These are the activations of a small neural network, seen along a few directions. Each row is one input.
In each table, some parts of the input vary, and every possible input appears once, in random order.
A made-up example of a description, with smaller parts first: one of 4 places along a line, together with either a single point or one of 11 places around a ring or (one of 3 separate values, together with one of 5 places around a ring).
Shared parts are said once, and a part with two or three values counts as separate values.

Other details of the inputs shift rows strongly along two fixed directions, in all tables alike. That doesn't count.

A family of inputs:
row 1: -3 -9 15 15 6 -11 4 17 -9 13 12 -23 14 18
row 2: 4 13 -26 13 21 10 -14 -13 6 17 -35 16 24 -31
row 3: 13 7 -30 -2 -3 9 -9 5 18 -10 -14 24 -13 -28
row 4: -1 14 -8 14 5 3 2 -14 -5 3 6 -9 12 1
row 5: -11 33 1 17 -48 -41 24 -35 33 -10 26 56 -95 42
row 6: -20 -22 43 -8 8 12 -3 26 -17 18 9 -35 24 16
row 7: -5 74 -15 32 -15 -34 21 -54 10 -6 11 42 -55 45
row 8: -26 -8 46 -2 1 8 3 11 -9 9 19 -30 2 28
row 9: -32 -25 68 0 -8 8 5 32 -12 18 41 -46 -7 41
row 10: 13 17 -29 11 24 -3 -4 -20 -9 -2 -30 5 37 -14
row 11: 6 -12 1 -30 9 29 -11 22 -12 -15 1 -11 11 -17
row 12: 35 15 -53 -7 17 9 -9 -2 -5 -20 -20 15 14 -33
row 13: -19 -19 23 18 -4 -6 -2 15 13 12 0 -14 7 6
row 14: 23 -34 -14 -9 10 -7 1 14 -8 -9 0 -12 20 -12
row 15: -16 22 7 -6 3 21 -2 -22 -12 4 0 -6 10 0
row 16: -12 -39 54 -23 -32 -22 18 10 -3 -2 38 -11 -35 38
row 17: -29 17 22 26 -30 -9 11 -12 21 10 30 6 -42 26
row 18: 5 -8 -15 1 -6 4 0 6 17 -9 -7 18 -14 -13
row 19: -3 -27 24 14 11 -1 -1 30 -10 16 18 -42 24 13
row 20: -8 -18 5 13 13 6 -8 11 12 18 -16 -13 28 -15
row 21: -19 18 19 -3 4 5 1 -16 -10 0 -6 -2 4 17
row 22: 25 -19 -34 -13 3 -14 -5 -21 12 3 -40 34 15 -42
row 23: 0 27 -34 9 13 7 -6 -32 8 4 -41 27 21 -33
row 24: 8 5 -14 -27 5 7 -1 -20 -10 -13 -16 22 0 -10
row 25: -12 26 -2 -9 11 15 -1 -26 -14 -2 -18 5 15 -5
row 26: 38 -11 -41 -15 11 -19 2 -24 -8 -7 -29 22 23 -29
row 27: -6 69 2 -9 -46 -15 12 -27 8 -26 41 44 -105 45
row 28: 6 -47 14 -7 -17 6 -12 60 17 3 23 -30 -8 -14
row 29: 21 -25 -16 -5 11 6 -1 23 -7 -15 2 -14 18 -11
row 30: 17 33 -44 -26 19 25 -8 -30 -12 -23 -38 39 9 -29
row 31: -15 -18 22 17 -3 -7 -1 21 10 24 2 -11 5 7
row 32: 19 -39 8 -8 -9 0 -6 57 -3 -7 34 -42 -1 -1
row 33: 2 -10 -3 8 16 1 1 5 -11 3 -4 -25 36 -6
Each input here is: one of 3 separate values, together with either one of 5 places along a line or one of 6 places along a line.
Q: The inputs of row 21 and row 10 match in every part but the choice among 3 separate values. If row 8 is changed in the same way as row 21 into row 10, which row does it become?
A: row 7
Q: Change only the choice among 3 separate values in row 9. List by row number the other rows that result.
A: row 2, row 19
Q: Which other rows agree with row 3 in the choice among 3 separate values? List them by row number.
A: row 2, row 5, row 13, row 17, row 18, row 20, row 22, row 23, row 28, row 31

A family of inputs:
row 34: 0 53 -19 -1 3 7 -2 -46 -2 -2 -13 28 -10 3
row 35: 25 -48 -33 -15 44 26 -21 12 -12 1 -44 -25 90 -64
row 36: 2 70 -32 16 24 4 2 -53 -10 -2 -28 38 1 4
row 37: -11 -8 14 16 -11 -5 3 16 18 7 15 -11 -15 8
row 38: 21 -53 -21 -20 39 38 -27 31 -8 5 -47 -25 80 -67
row 39: -8 75 -33 9 13 -11 3 -83 3 10 -56 66 -4 -6
row 40: -13 -21 25 5 -20 -1 4 23 9 1 22 -11 -21 15
row 41: 3 0 8 -2 -7 -11 7 2 -1 -12 14 -5 -12 16
row 42: -2 -5 5 14 -5 -12 10 2 7 2 14 -12 -4 11
row 43: -7 34 -7 -7 -6 11 2 -29 -7 -7 -2 17 -12 -5
row 44: -6 -47 8 -14 46 27 -21 17 -20 31 -54 -34 104 -48
row 45: -2 -18 13 -12 -11 -3 10 14 -5 -10 22 -11 -12 15
row 46: -6 -4 17 -1 -15 -3 1 21 7 -5 17 -5 -20 14
row 47: 1 -26 20 -14 -11 -3 3 29 -4 0 24 -12 -16 13
row 48: -1 -22 20 1 -15 -10 4 20 0 4 21 -11 -16 15
row 49: 3 70 -34 0 3 7 -2 -57 -4 -4 -22 43 -11 -1
row 50: -1 -29 26 0 -13 -10 4 23 2 5 23 -17 -16 17
row 51: 11 107 -66 17 28 4 1 -83 -12 -7 -51 73 -2 -8
row 52: -9 52 -17 10 8 1 -3 -31 -9 0 -14 18 -6 8
row 53: 29 -45 -35 -17 41 24 -27 21 -13 10 -46 -17 84 -68
row 54: -13 -10 12 10 -17 -4 3 10 15 0 16 1 -19 9
row 55: -6 -8 20 -1 -13 -3 0 20 9 -5 16 -7 -21 14
row 56: -8 25 0 -8 -4 11 1 -25 -5 -6 1 9 -12 -4
row 57: 2 -1 1 13 -8 -14 4 9 6 10 10 -3 -10 7
row 58: -3 -27 21 5 -11 -13 2 17 8 6 22 -13 -13 13
row 59: 4 -23 17 -15 -7 -4 2 22 -1 -1 19 -9 -17 11
row 60: -2 -14 13 3 -11 -10 10 1 1 -7 16 -8 -13 16
row 61: -8 -27 26 -12 -12 6 2 29 7 -3 23 -14 -20 11
row 62: -1 -19 17 12 -7 -13 4 22 8 12 19 -20 -7 11
row 63: -9 -25 24 -11 -15 6 3 31 5 -3 23 -12 -19 12
row 64: 37 -32 -37 -27 43 25 -29 26 -21 3 -49 -15 82 -65
row 65: -1 77 -40 10 14 0 -5 -58 -6 -4 -33 42 -11 -1
row 66: 2 0 8 -2 -11 -11 8 6 -4 -11 16 -6 -12 17
row 67: -12 -11 14 10 -14 -4 2 6 17 0 14 0 -20 8
row 68: -2 2 -2 15 -7 -12 10 0 5 2 12 -6 -4 10
row 69: -9 6 2 17 -12 -6 4 8 16 6 9 2 -16 5
row 70: 0 -15 11 -13 -7 -4 9 8 -2 -11 18 -8 -14 13
row 71: -3 -3 0 8 -11 -12 9 -8 4 -6 13 2 -9 11
row 72: 3 -22 26 -5 -10 -11 1 29 0 0 24 -19 -14 19
row 73: -2 -8 8 3 -13 -9 11 0 -1 -7 15 -4 -12 15
Q: The inputs of row 48 and row 50 match in every part but one. If row 47 is changed in the same way as row 48 into row 50, which row does it become?
A: row 59
Q: The inputs of row 54 and row 67 match in every part but one. If row 73 is changed in the same way as row 54 into row 67, which row does it become?
A: row 60
Q: What do these inputs look like to the network?
A: one of 2 separate values, together with either a single point or one of 4 places along a line or (one of 3 separate values, together with one of 5 places along a line)
Q: Change only the place on the line of 4 in row 36. List by row number the other rows that result.
A: row 34, row 56, row 65
